These are the activations of a small neural network, seen along a few directions. Each row is one input.
Each table varies a few parts of the input and shows all the possible inputs, shuffled.
Descriptions start from the smaller parts, as in this example, which fits no table here: one of 4 places along a line, together with either a single point or one of 9 places around a ring or (one of 2 separate values, together with one of 8 places around a ring).
Shared parts are said once, and a part with two or three values counts as separate values.

Other details of the inputs vary at random and push rows far along two fixed directions, the same in every table; ignore that.

Table:
r1: 151 -334 201 -490 254 -129 195 -669 -579 -744 -613 308 -31 -220 719 -549
r2: -717 -11 -338 -44 -134 -711 109 -33 -67 319 -247 608 -264 213 309 384
r3: -185 509 -231 512 -170 166 64 549 573 787 275 -298 56 85 -593 441
r4: 220 -318 281 -721 125 -410 -246 -750 -795 -469 -391 386 -12 -13 450 -414
r5: 658 119 414 -119 93 491 -277 -276 -76 -223 294 -591 155 -120 -428 -186
r6: -111 272 -281 308 -118 189 118 720 691 654 287 -207 35 170 -715 451
r7: 719 75 180 78 124 816 -159 9 -214 -172 181 -569 141 -248 33 -292
r8: 835 51 125 88 267 721 -66 -9 -124 -163 254 -462 100 -349 0 -328
r9: -776 -118 -242 13 27 -854 218 219 -18 136 -262 456 -185 184 279 377
r10: -189 339 -275 340 -34 158 62 770 644 727 297 -255 77 -3 -589 496
r11: -227 213 -192 402 -98 131 70 698 761 565 382 -353 -103 10 -588 599
r12: 609 63 298 157 120 807 -324 100 -132 -229 320 -484 248 -161 86 -444
r13: 662 161 286 -298 238 568 -475 -164 -166 144 254 -435 118 -380 -247 -182
r14: -772 51 -198 184 -110 -846 220 -2 -89 196 -285 413 -207 273 277 321
r15: -218 201 -368 598 -275 553 159 699 820 563 295 -153 176 243 -323 171
r16: 49 -347 467 -468 63 -558 -93 -793 -763 -777 -250 70 -103 15 436 -368
r17: -585 -88 -411 356 -197 -567 371 225 42 3 -184 727 -1 337 566 17
r18: -135 238 -288 292 -206 220 148 631 758 486 377 -218 57 196 -741 555
r19: -752 -62 -338 168 -184 -407 458 100 263 -37 -415 729 -43 273 460 -17
r20: 575 -94 81 -41 154 739 -389 -55 24 -319 184 -528 185 -264 -233 -422
r21: 164 -256 423 -491 155 -549 -135 -719 -818 -595 -432 191 45 46 421 -474
r22: 568 95 510 -9 199 402 -355 -206 -71 -142 298 -728 -5 -306 -274 -142
r23: 714 58 271 -349 62 631 -389 -306 -54 -97 335 -396 98 -180 -400 -127
r24: -675 -113 -360 300 -167 -430 445 151 98 34 -388 849 -2 184 403 -4
r25: -689 -91 -287 -44 -286 -738 136 -89 39 210 -239 571 -271 233 265 421
r26: -565 -99 -478 222 -163 -420 610 62 16 92 -526 764 -110 97 348 149
r27: 625 2 324 -308 61 592 -379 -291 -68 -112 426 -507 -72 -238 -360 -124
r28: 46 -514 424 -638 200 -564 -97 -571 -693 -837 -228 112 -81 -75 438 -311
Each input here is: either (one of 2 separate values, together with one of 5 places around a ring) or (one of 3 separate values, together with one of 6 places around a ring).
Question: Which other rows does r25 become when the choice among 3 separate values takes its other values? List them by row number.
Answer: r11, r22
Question: List by row number the other inputs of the same sort as r20.
Answer: r1, r7, r8, r12, r15, r17, r19, r24, r26

Table:
r29: -761 116 -408 211 -302 -741 307 159 113 409 -248 545 -155 385 137 454
r30: -170 -435 191 -596 74 -661 1 -629 -619 -605 -464 489 -94 13 558 -227
r31: -751 68 -462 139 -377 -656 394 54 186 333 -281 603 -193 376 31 457
r32: -50 350 -260 665 90 487 330 861 780 569 246 -363 61 -127 -520 310
r33: 577 0 252 12 196 767 -189 -124 -46 -267 98 -204 249 -241 74 -603
r34: -825 -70 -418 95 -322 -718 344 220 293 196 -190 540 -146 398 65 454
r35: -163 -385 148 -605 103 -652 -28 -662 -663 -532 -475 516 -122 -32 564 -218
r36: -834 13 -392 163 -240 -764 238 296 152 375 -183 532 -135 332 179 454
r37: 618 7 373 -236 140 477 -234 -302 -141 -227 173 -453 52 -225 -265 -229
r38: -113 -276 178 -484 66 -703 -15 -703 -749 -465 -501 470 -80 14 597 -250
r39: -810 -7 -377 250 -367 -769 351 206 203 201 -193 466 -118 481 73 403
r40: 579 77 420 -132 234 371 -363 -164 -268 -116 235 -531 103 -245 -133 -248
r41: 531 -94 394 -224 249 379 -364 -111 -117 -281 275 -527 78 -234 -194 -247
r42: -102 368 -365 767 -178 767 204 677 830 559 313 -267 39 7 -330 176
r43: 586 -6 395 -200 153 416 -257 -242 -129 -297 227 -522 92 -179 -247 -247
r44: -54 396 -203 546 -199 367 8 644 676 641 476 -432 36 129 -681 452
r45: 667 -63 166 97 185 738 -75 -79 -175 -345 201 -352 65 -313 205 -404
r46: -16 392 -308 351 -134 458 -1 555 730 794 411 -284 -68 -26 -694 501
r47: 581 29 364 -264 314 409 -408 -158 -207 -72 221 -449 41 -331 -131 -196
r48: 733 -57 70 -87 171 806 -120 -26 -147 -263 44 -172 315 -213 56 -545
r49: -223 -425 242 -468 143 -778 -121 -471 -701 -609 -385 393 -18 31 655 -246
Question: What do these inputs look like to the network?
Answer: either a single point or one of 4 places along a line or (one of 2 separate values, together with one of 8 places around a ring)
Question: Start at r40 and move only the place on the ring of 8, one step at a time. The first step leads to r29. Which rows follow, in order?
Answer: r38, r31, r37, r43, r39, r44

Table:
r50: -142 -283 257 -483 255 -622 -81 -315 -421 -341 -290 201 -83 -131 272 -46
r51: -80 -301 190 -445 -94 -566 -96 -519 -432 -483 -178 186 -53 208 176 -108
r52: 385 175 33 -110 -31 447 -265 -209 -93 230 146 -121 -3 -129 -110 -94
r53: -392 141 -338 456 -120 -128 198 346 145 284 -68 247 9 130 266 110
r54: 250 -57 198 -367 247 3 -205 -157 -93 -29 33 -172 -59 -235 -228 12
r55: -270 -4 -290 -29 -427 -94 155 -62 242 117 -22 289 -46 358 -166 181
r56: 393 228 -22 129 -175 609 -108 -73 172 155 239 -207 92 46 -263 -92
r57: 219 -77 210 158 61 312 -62 154 102 -296 238 -413 138 22 -83 -208
r58: -320 137 -362 347 -383 -16 254 109 203 217 -92 359 19 340 54 81
r59: 212 59 239 106 -3 228 -164 200 213 -68 410 -569 75 40 -421 47
r60: -39 -209 -76 -256 118 -90 145 -180 -187 -240 -367 433 12 -106 308 -222
r61: 25 -24 -22 186 -123 70 86 -115 -134 -170 -83 134 107 113 278 -258
r62: -26 -242 -56 -330 -76 -116 148 -360 -122 -360 -261 374 -39 50 197 -131
r63: -428 60 -73 77 102 -574 110 210 -68 251 -133 162 -121 5 160 285
r64: -92 -160 182 -223 39 -298 -26 -109 -29 -224 12 -84 -89 2 -114 122
r65: 370 149 81 -66 -168 436 -204 -280 -31 71 169 -186 40 32 -204 -139
r66: 189 98 188 106 324 120 -135 241 -52 126 98 -377 23 -290 -10 9
r67: -134 -192 172 -30 190 -408 -54 -205 -560 -354 -263 212 18 -27 710 -310
r68: 337 6 130 -221 -140 314 -201 -217 45 -90 234 -271 54 68 -408 -13
r69: 147 -173 289 -56 202 33 -72 45 -19 -365 84 -361 32 -148 -47 -104
r70: -171 -121 207 65 -4 -446 -54 -152 -359 -329 -131 0 43 141 379 -152
r71: -441 81 -69 175 -52 -552 12 147 -103 216 -34 154 -89 148 202 235
r72: 269 -87 101 94 152 433 45 137 171 -292 121 -309 92 -183 -81 -212
r73: -475 -31 -220 260 83 -254 285 469 317 169 -111 182 -33 35 83 199
r74: -44 -166 -3 106 -72 -1 120 21 -14 -388 -45 19 118 135 199 -227
r75: -315 -30 -231 -121 -246 -223 162 -30 247 133 -49 235 -125 188 -272 344
r76: -307 40 -396 391 -222 164 399 452 602 216 49 157 -7 143 -204 230
r77: -422 27 -249 436 -104 -19 324 570 579 171 117 -43 -39 156 -192 294
r78: -261 172 -394 373 -35 60 307 418 291 464 -94 268 -15 -21 73 190
r79: 236 196 173 288 161 301 -249 288 47 205 304 -501 67 -166 -113 11
r80: 299 226 142 67 -98 265 -266 -57 91 207 346 -436 -2 52 -446 92
r81: 319 32 -44 -187 124 445 -23 -25 163 78 14 -3 34 -219 -187 -70
r82: -48 47 155 -74 52 -299 -212 -119 -270 79 33 -37 -64 -18 108 84
r83: 381 142 -7 91 32 542 -137 -37 -75 108 88 -72 82 -142 33 -225
r84: 312 98 63 147 312 400 -33 193 -33 52 39 -245 84 -337 106 -192
r85: 284 188 50 -108 -22 265 -284 -170 -107 269 171 -151 -14 -88 -197 55
r86: 283 -27 81 52 314 417 -6 212 119 -111 47 -240 111 -321 -22 -218
r87: 231 15 144 201 34 256 -61 -58 -146 -264 54 -204 150 -17 200 -345
r88: 31 -224 20 -420 -82 -86 33 -427 -150 -302 -196 247 -80 13 68 -110
r89: -394 57 -131 169 -307 -312 96 259 363 193 184 -38 -56 347 -347 414
r90: -21 -59 220 -286 249 -428 -135 -198 -404 -37 -157 38 -95 -179 208 39
r91: 262 174 121 -64 53 124 -316 -100 -112 248 218 -261 -55 -95 -204 79
r92: -393 -110 -148 -144 -167 -503 148 -47 133 21 -93 228 -176 204 -156 330
r93: 233 122 323 120 52 111 -245 0 -82 -61 294 -494 65 -7 -163 -71
r94: 12 -143 -65 -48 166 65 158 44 -7 -132 -200 220 57 -169 207 -181
r95: -363 73 -177 305 126 -233 211 392 96 264 -119 139 -47 -23 230 159
r96: 222 4 283 -113 341 111 -173 157 47 -21 178 -411 17 -291 -237 3
r97: -64 20 203 -30 -86 -309 -150 -190 -207 -81 56 -101 -21 144 14 40
r98: -280 72 -433 288 -282 210 367 368 592 254 17 222 -39 183 -288 255
r99: 419 169 0 -29 4 511 -191 -146 -61 162 124 -74 50 -132 -24 -144
r100: -460 91 -181 497 -204 -245 209 315 189 132 8 96 18 314 151 121
r101: 83 -93 -35 -197 158 -42 71 -238 -380 -122 -356 369 -3 -167 429 -251
r102: -422 14 -155 367 -236 -245 172 435 384 88 134 -86 21 321 -169 288
r103: 19 -57 117 -281 -162 -264 -145 -541 -416 -193 -139 176 -11 165 145 -106
r104: 88 -37 -10 -370 86 -106 -54 -374 -355 39 -273 300 -87 -152 246 -96
r105: 385 79 -39 1 -188 616 -49 -16 296 -7 263 -213 104 77 -376 -71
r106: -318 46 -304 292 -142 -161 202 122 -24 185 -176 429 7 125 379 6
r107: -298 15 -356 385 -342 75 330 337 440 104 49 193 70 315 -90 118
r108: -8 -94 4 -402 83 -165 -49 -235 -117 -2 -165 197 -62 -104 -69 69
r109: 342 147 159 -188 237 149 -251 -65 -107 249 133 -295 -78 -271 -251 89
r110: 346 51 -43 122 -162 645 7 93 283 -58 227 -212 136 65 -319 -152
r111: -498 -41 -111 140 -106 -447 218 300 307 65 36 40 -114 184 -163 368
r112: -108 -250 216 -204 318 -399 -19 -33 -268 -334 -233 34 6 -178 307 -123
r113: 32 -185 8 -486 85 -140 -17 -383 -240 -155 -298 346 -63 -126 165 -132
r114: 376 161 95 -235 166 298 -224 -138 -106 266 90 -195 -33 -270 -245 58
r115: 44 -139 -17 -395 133 -240 38 -452 -495 -176 -430 494 -48 -130 518 -213
Question: What do these inputs look like to the network?
Answer: one of 6 places around a ring, together with one of 11 places around a ring
Question: Changing only the place on the ring of 6 turns r55 into r104. The same change can be made to r57. Which row results?
Answer: r95
Question: Changing only the place on the ring of 6 turns r70 into r112. The same change can be made to r58. Which row results?
Answer: r60
Question: Which other rows does r109 become when the place on the ring of 6 takes its other values? List them by row number.
Answer: r51, r54, r80, r91, r92
Question: Which other rows does r72 become when the place on the ring of 11 takes its other values? List them by row number.
Answer: r62, r64, r69, r75, r76, r77, r88, r92, r98, r111

Table:
r116: -87 306 -184 242 -191 136 -93 310 438 556 383 -304 -131 133 -459 460
r117: 497 -70 399 -347 152 299 -380 -241 -87 -208 216 -401 70 -160 -341 -157
r118: 136 -290 160 -408 88 -43 27 -649 -660 -608 -531 431 87 -30 706 -650
r119: 533 -2 323 -374 203 275 -452 -190 -175 -87 254 -414 78 -160 -226 -158
r120: -502 -58 -145 -111 -25 -712 154 81 -112 104 -259 422 -59 181 143 279
r121: -2 251 -471 372 -173 661 216 411 600 467 65 37 64 -58 -216 157
r122: 458 -137 158 200 193 707 -235 86 -78 -425 199 -294 247 -220 237 -588
r123: -355 -136 -452 86 -105 -238 432 -9 21 27 -336 756 -148 55 405 30
r124: 468 19 405 -238 374 218 -311 -128 -147 -117 96 -472 93 -339 -285 -217
r125: -497 -90 -186 -148 -142 -683 38 25 -140 186 -204 450 -68 217 167 264
r126: -152 326 -102 377 -21 79 48 370 464 526 226 -361 -114 -45 -518 400
r127: 77 401 -297 627 -297 461 221 369 430 458 198 -32 180 219 -307 58
r128: -449 -222 -353 299 -135 -334 549 258 41 -280 -401 411 69 251 475 -75
r129: -543 -103 -187 326 10 -336 414 272 67 -72 -300 529 21 113 672 -100
r130: 74 -419 387 -708 114 -530 -130 -675 -615 -722 -270 224 -3 0 303 -303
r131: -123 238 -107 269 -242 160 -20 258 525 436 345 -291 -138 133 -573 461
r132: 508 34 365 -205 180 288 -410 -213 -299 -41 257 -496 -24 -273 -115 -96
r133: -545 -112 -119 -93 -280 -669 229 -177 -4 -79 -141 333 -211 293 71 315
r134: 504 66 406 -167 298 260 -295 -157 -270 -122 203 -526 -14 -309 -141 -81
Question: What do these inputs look like to the network?
Answer: either one of 3 separate values or one of 4 places along a line or (one of 2 separate values, together with one of 6 places along a line)
Question: Which other rows does r124 become when the choice among 2 separate values takes its other values? List them by row number.
Answer: r126

Table:
r135: 420 297 116 173 43 620 -179 331 424 349 499 -694 57 -136 -758 179
r136: 570 -156 510 -495 364 196 -440 -509 -523 -414 51 -295 20 -359 155 -399
r137: -446 305 -455 722 -197 169 400 787 691 597 142 -61 -38 155 -178 444
r138: -475 140 -598 279 -356 -104 351 385 460 480 -99 427 -17 331 -68 335
r139: 546 119 329 -104 204 411 -277 -102 -31 -42 251 -568 56 -232 -366 -105
r140: -571 30 -386 225 -309 -366 283 86 57 179 -308 609 29 324 307 94
r141: 664 -60 508 -298 259 485 -470 -196 -173 -291 340 -636 84 -290 -226 -252
r142: -253 -316 199 -409 46 -656 -10 -396 -430 -457 -342 306 -35 89 379 -119
r143: 383 -309 366 -432 173 14 -82 -680 -650 -730 -271 215 68 -114 570 -648
r144: -187 -232 139 -327 32 -684 -56 -455 -549 -371 -296 295 -88 94 444 -83
r145: -614 184 -382 228 -213 -338 251 342 457 543 -49 300 -138 210 -203 491
r146: 471 13 247 211 274 625 -187 143 53 -200 221 -521 163 -285 -46 -398
r147: -204 -278 148 -364 14 -690 -51 -416 -555 -403 -262 291 -73 113 409 -84
r148: 488 274 150 94 105 631 -214 209 310 359 414 -601 29 -226 -647 123
r149: 538 218 -24 231 -29 931 -53 166 420 188 392 -454 69 -212 -487 -36
r150: -544 -84 -480 75 -285 -347 338 55 118 110 -321 619 -94 269 201 194
r151: -546 93 -465 531 -131 -208 423 664 447 359 -44 359 28 196 71 295
r152: -242 -240 79 -341 6 -688 -26 -412 -527 -256 -319 410 -120 75 442 -30
Question: What do these inputs look like to the network?
Answer: either one of 3 separate values or one of 5 places around a ring or (one of 2 separate values, together with one of 5 places along a line)
Question: Which of the alternatives is r139?
Answer: one of 2 separate values, together with one of 5 places along a line
